A small network was trained on invented records. Each row is its activation on one of them, seen along a few directions.
Each row is followed by the record's values for the fields K, T, J, S, B, E.
A field that a record lacks is left out.
The largest differences between rows may come from other fields.
(in the rows, 500 means zero)
Strong random noise was added to every row along 2 fixed directions; ignore it. To show where, here is one row again and again, with new noise each time:
[590 458 670 470 663 574 645 582 531 533 423 458 609 536 627 516 554]
[615 397 704 438 765 614 648 597 572 513 443 448 613 577 683 501 535]
[558 583 284 619 247 413 470 536 275 603 532 533 480 406 354 460 521]
[625 412 400 523 545 529 488 578 403 545 578 500 499 523 521 424 472]

[536 651 196 842 135 322 326 413 354 493 613 576 270 287 198 448 593] | J is j3, S is s1, B is b2
[370 690 336 533 276 396 563 471 329 605 414 579 490 366 316 531 483] | J is j3, B is b4
[440 442 633 419 810 628 515 522 614 386 471 461 511 528 537 550 537] | K is k1, T is t1, J is j4, B is b4, E is e2
[420 675 549 524 119 368 544 468 360 686 338 538 618 432 395 575 523] | J is j3, B is b4
[500 625 516 650 427 505 510 484 372 549 485 524 526 404 345 566 604] | J is j4, B is b3
[622 369 349 602 654 583 428 506 419 457 627 365 395 483 458 414 495] | K is k2, T is t1, J is j2, B is b1, E is e1
[555 406 393 420 393 495 338 556 416 594 615 548 452 619 543 417 360] | B is b4
[467 489 259 423 418 492 462 513 406 555 548 568 498 518 517 443 372] | K is k2, T is t2, J is j3, S is s2, B is b4
[376 664 467 443 349 416 639 462 362 597 351 561 536 430 396 557 506] | J is j3, B is b4
[548 401 271 472 620 552 446 513 447 450 558 477 400 490 435 406 470] | K is k2, T is t1, B is b1, E is e1
[341 729 562 541 238 301 407 470 629 453 414 541 462 459 387 552 573] | J is j3, B is b4, E is e2
[551 395 300 461 513 453 398 470 477 477 619 553 386 508 489 460 464] | K is k2, T is t2, J is j3, S is s1, B is b3
[487 431 652 282 664 620 595 585 570 515 405 514 602 577 711 511 377] | K is k1, T is t1, B is b4
[400 614 609 363 406 458 598 535 552 585 352 559 583 516 538 554 467] | J is j3, B is b4
[513 444 647 468 613 537 558 535 506 566 474 481 563 583 621 527 493] | J is j3, B is b4
[476 638 529 709 269 314 316 465 529 449 521 488 429 459 361 497 637] | J is j3, B is b3, E is e2
[541 436 248 419 434 535 301 557 421 550 681 616 411 561 414 410 341] | J is j4, B is b4
[524 386 203 416 488 473 401 461 456 497 605 598 435 472 464 441 315] | K is k2, T is t2, J is j3, S is s1, B is b4
[485 458 513 561 742 573 585 440 604 349 382 434 389 374 474 510 620] | K is k1, T is t1, J is j3, S is s1, B is b2, E is e1
[481 501 522 398 556 576 626 501 362 587 443 435 544 486 550 547 439] | K is k1, T is t1, J is j2, B is b4
[521 523 596 545 257 452 504 564 428 540 452 519 576 588 493 511 472] | J is j3, B is b4, E is e2
[476 517 214 444 337 463 438 516 367 580 577 577 476 491 460 432 377] | K is k2, T is t2, J is j3, S is s2, B is b4
[469 604 440 450 325 488 433 420 522 553 500 571 536 507 446 502 424] | J is j1, S is s2, B is b4
[608 355 535 640 580 622 495 597 366 514 646 437 573 576 466 529 543] | K is k2, T is t2, J is j4, B is b4, E is e2
[613 355 565 489 578 534 457 575 505 545 573 482 614 587 645 473 421] | K is k2, T is t2, J is j3, B is b4
[579 390 415 560 527 511 396 546 382 549 628 519 469 580 540 435 406] | J is j3, B is b4
[469 567 622 292 552 578 513 532 634 474 461 528 563 554 626 550 443] | K is k1, T is t1, J is j1, B is b4
[467 495 723 543 718 511 493 495 681 398 476 426 501 565 556 546 559] | B is b4, E is e2
[572 381 305 466 733 532 420 459 635 341 621 455 308 489 485 449 455] | K is k2, T is t2, J is j2, S is s1, B is b1, E is e1
[615 464 640 789 239 431 371 563 389 517 596 452 537 566 462 474 599] | J is j3, B is b3, E is e2
[537 385 432 515 522 563 451 501 535 447 589 536 514 494 410 533 475] | K is k2, T is t2, J is j4, S is s1, B is b4, E is e2
[399 598 494 478 466 388 517 406 651 420 370 502 503 407 432 615 543] | K is k2, T is t2, J is j3, S is s1, B is b4, E is e1
[438 486 362 418 603 531 599 483 437 555 524 513 527 496 528 491 466] | K is k2, T is t2, J is j3, S is s2, B is b4
[597 349 426 566 438 529 412 561 432 491 677 480 525 643 556 425 462] | K is k2, T is t2, J is j3, S is s2, B is b4, E is e2
[575 396 677 664 527 550 492 554 448 493 586 420 542 603 531 498 549] | B is b4, E is e2

Here are new rows. What are their fields?
[521 462 719 487 554 571 647 551 571 481 423 444 664 606 649 545 550] | K is k2, T is t2, J is j3, S is s2, B is b4, E is e2
[467 536 614 497 507 430 451 459 679 428 481 554 446 483 548 532 552] | J is j3, S is s1, B is b3
[488 544 543 462 381 403 389 472 620 472 511 577 431 541 554 538 492] | J is j3, S is s1, B is b4
[509 464 593 627 574 377 287 387 762 290 574 501 378 488 457 485 585] | J is j3, S is s1, B is b3, E is e2
[425 672 363 689 525 443 708 424 348 488 346 430 506 273 248 582 700] | K is k2, T is t2, J is j3, B is b1, E is e1
[534 426 461 517 426 464 369 537 479 573 597 528 514 533 512 426 412] | J is j3, B is b4
[518 422 384 422 528 431 291 518 594 401 618 548 383 634 508 396 396] | J is j3, B is b4, E is e2
[536 476 138 668 483 449 422 400 369 458 597 469 433 369 275 398 540] | K is k2, T is t2, J is j3, S is s2, B is b1, E is e1
[564 435 431 463 482 563 417 566 428 589 588 529 583 518 483 507 428] | K is k2, T is t2, J is j4, B is b4
[405 583 452 460 383 352 336 498 636 412 536 563 404 539 432 461 466] | J is j3, B is b4, E is e2
[653 260 299 506 527 529 314 588 353 565 744 505 456 616 571 365 381] | K is k2, T is t2, J is j3, B is b3
[458 527 587 390 438 413 404 477 689 460 488 582 432 556 596 540 492] | J is j3, S is s1, B is b4
[312 733 792 390 421 424 672 461 754 497 203 560 569 424 564 690 570] | J is j3, S is s1, B is b4
[541 374 252 378 456 541 363 544 384 522 615 585 460 593 590 367 293] | K is k1, T is t1, J is j3, S is s2, B is b4
[471 544 522 444 334 489 478 482 404 596 487 456 540 432 496 503 455] | K is k1, T is t1, J is j2, B is b4
[591 435 368 497 459 526 228 483 550 454 726 582 397 609 527 372 426] | J is j1, S is s2, B is b3
[282 783 551 589 227 308 467 375 631 461 349 523 517 360 327 563 620] | J is j3, S is s2, B is b4, E is e2
